grid =
[[122 132 134 118 134 140 121 121 134 118 131 128 137 135 132 116]
 [122 133 140 127 126 113 128 128 124 133 127 131 120 125 130 138]
 [122 133 127 125 132 136 128 130 120 136 128 134 119 134 131 134]
 [122 128 128 127 128 128 128 128 128 128 129 128 129 128 128 128]
 [122 123 133 130 141 140 125 110 128 119 123 125 142 108 126 133]
 [122 135 121 118 137 144 125 133 124 129 128 130 120 148 137 121]
 [122 125 129 129 113 126 126 132 142 124 134 128 142 133 121 110]
 [122 145 113 140 110 127 122 136 121 139 123 110 126 128 122 134]
 [122 103 113 133 131 124 146 140 131 130 138 139 120 130 126 124]
 [122 125 110 133 140 139 131 127 120 126 119 119 124 125 131 132]
 [122 143 104 138 118 132 123 136 120 133 117 105 125 132 127 129]
 [122 128 138 134 128 137 126 118 124 133 128 134 133 113 122 142]
 [122 139 143 133 112 125 125 132 120 147 137 141 120 125 122 145]]
Rows and columns are numbered from 1.
The entry in row 2 and column 2?
Answer: 133
The bottom entry of the column that holds the smallest entry: 139
The entry in row 2 and column 3 -> 140
The entry at row 3, column 1 -> 122
The minimum?
Answer: 103
The entry at row 3, column 2 -> 133
The bottom-left entry -> 122
The entry in row 1 and column 3?
Answer: 134
The entry at row 1, column 2?
Answer: 132
The entry just left of 117?
Answer: 133
The top-right entry: 116
The entry at row 2, column 1?
Answer: 122
The top-left entry?
Answer: 122
The bottom-right entry: 145
The entry just right of the smallest entry: 113
The entry directly below the smallest entry is 125
The entry just left of 112 -> 133
The bottom entry of the column that holds the largest entry: 125
The entry directly above the largest entry: 108
The entry just left of 146 is 124
The entry just left of the smallest entry?
Answer: 122
The entry just right of the largest entry -> 137
The top entry of the column that holds the largest entry?
Answer: 135

M =
[[123 125 128 143]
 [123 148 121 124]
 [123 119 121 143]
 [120 137 132 120]
 [120 125 135 120]
 [135 102 135 115]
 [129 108 132 124]
 [126 114 142 115]
 [123 119 132 115]
 [129 114 135 129]
 [117 125 121 138]
 [120 131 132 129]
 [120 131 132 120]
 [111 125 118 134]
 [117 119 125 120]]
Rows and columns are numbered from 1.
The bottom-left entry is 117
Which number is the entry at row 1, column 2?
Answer: 125
The top-right entry is 143
The entry at row 1, column 3 -> 128
Which number is the entry in row 2 and column 2?
Answer: 148
Which number is the minimum?
Answer: 102
Which number is the top-left entry?
Answer: 123
The entry directly below the largest entry -> 119
Which number is the entry at row 2, column 3?
Answer: 121
The bottom-right entry is 120
Which number is the entry just right of the smallest entry?
Answer: 135
The entry in row 3 and column 1 -> 123
The entry directly above the smallest entry: 125
Which number is the entry just left of the smallest entry?
Answer: 135
Which number is the entry directly below 108?
Answer: 114
The bottom entry of the column that holds the smallest entry: 119
Which number is the entry just right of 142?
Answer: 115

[[144 118 110 104 108 100 123 117 137 146 130 125 129 134]
 [128 131 134 118 120 121 122 124 130 122 139 137 130 124]]
Counting starts at 1.
What is the entry at row 1, column 2?
A: 118
What is the entry just right of the largest entry?
A: 130
What is the bottom-left entry?
A: 128
What is the entry in row 1 and column 1?
A: 144
What is the entry just left of 117?
A: 123
What is the entry directly below the smallest entry?
A: 121
The entry in the bottom-right corner: 124
What is the entry in the top-right corner?
A: 134

Questions about the grid below.
1) Read off the entry directly below the centre entry.
2) Read off the first entry of the largest entry's row.
3) Read off the bottom entry of the column that holds the smallest entry.
4) Read off the first entry, reading row by row.
5) Read off the largest entry in the first row.
6) Read off the largest entry in the last row.
7) Read off the entry directly above the smallest entry.
8) Read off the entry directly above 143.
[[132 135 127 126 126]
 [132 130 127 126 126]
 [158 139 120 114 115]
 [157 136 121 114 115]
 [144 135 124 119 121]
 [133 132 127 127 126]
 [144 138 124 121 122]
 [157 140 120 113 115]
 [133 132 127 125 126]
 [156 140 120 114 115]
 [157 137 120 111 115]
 [143 135 124 121 122]
 [141 140 125 120 122]
 [133 134 127 126 126]
 [142 136 124 122 122]]
1) 127
2) 158
3) 122
4) 132
5) 135
6) 142
7) 114
8) 157

Questions about the matrix below. Rows and columns are numbered from 1.
1) Give the entry just left of 122.
2) Give the entry in row 1 and column 1.
3) Give the entry in row 1 and column 3.
4) Give the entry at row 1, column 2.
5) Give the bottom-right entry.
6) Give the entry at row 2, column 2.
[[144 145 127 124 121 111 129 136 106 134 137 127]
 [117 134 129 130 129 124 130 110 133 138 128 106]
 [124 140 129 129 127 120 131 115 126 139 131 108]
 [112 121 128 131 132 135 128 112 143 129 122 116]
 [132 143 129 128 126 118 131 123 120 138 135 115]
 [137 118 128 127 129 136 127 149 128 116 127 155]
 [118 116 133 136 138 148 131 125 152 126 123 135]]
1) 129
2) 144
3) 127
4) 145
5) 135
6) 134

data = ((131, 120, 110, 132, 132, 139, 107), (149, 135, 137, 142, 132, 116, 128), (119, 118, 111, 131, 124, 120, 117), (135, 114, 142, 144, 109, 123, 115), (114, 109, 146, 119, 133, 135, 138), (145, 114, 119, 118, 138, 138, 116), (124, 118, 130, 146, 110, 133, 118), (125, 137, 148, 135, 136, 117, 111), (138, 121, 134, 125, 118, 141, 131), (110, 134, 128, 138, 125, 145, 116), (107, 130, 134, 122, 107, 118, 109), (141, 107, 120, 127, 113, 131, 133), (112, 147, 149, 116, 123, 133, 146), (143, 124, 147, 127, 132, 114, 131))
The entry just left of 115 is 123
The entry just right of 143: 124

[[109 119 121 133 122 134 149 119 125 117 115 140]
 [108 119 118 135 125 133 150 124 125 113 114 141]
 [112 119 117 130 128 135 149 120 123 114 115 140]
 [107 115 119 127 125 138 147 117 123 116 119 143]
 [106 120 122 130 126 136 150 122 127 109 119 144]
 [109 118 122 129 129 134 147 120 125 115 114 139]
 [111 122 119 133 128 136 147 122 124 119 116 139]
 [109 114 119 130 128 133 147 124 131 118 113 141]
 [107 119 117 131 128 137 151 121 127 117 123 144]
 [109 114 118 135 126 132 151 124 126 112 117 139]
 [106 120 118 131 124 137 147 123 127 112 115 142]
 [110 118 122 133 126 136 145 123 122 118 117 143]
 [105 117 119 140 126 134 152 123 127 119 118 139]
 [109 117 116 125 126 136 150 122 125 120 118 142]]
The entry directly below the largest entry -> 150
The smallest entry in the first column: 105
The top-right entry is 140
The last entry, reading row by row? 142
The bottom-left entry -> 109
The fifth entry from the end, reading row by row? 122
The entry just right of the smallest entry? 117
The top-left entry is 109
The second entry on the main diagonal? 119
The second entry on the diagonal from the top-right corner? 114
The fourth-last entry, reading row by row: 125
The 4th entry, reading row by row? 133
The largest entry in the first row: 149
The second entry from the end, reading row by row? 118
The largest entry in the first column? 112
The entry directly above the largest entry: 145
The third entry on the diagonal from the top-right corner is 114
The entry directly above the smallest entry? 110
The 3rd entry in reading order? 121
The 5th entry in reading order? 122
The entry just left of the largest entry -> 134
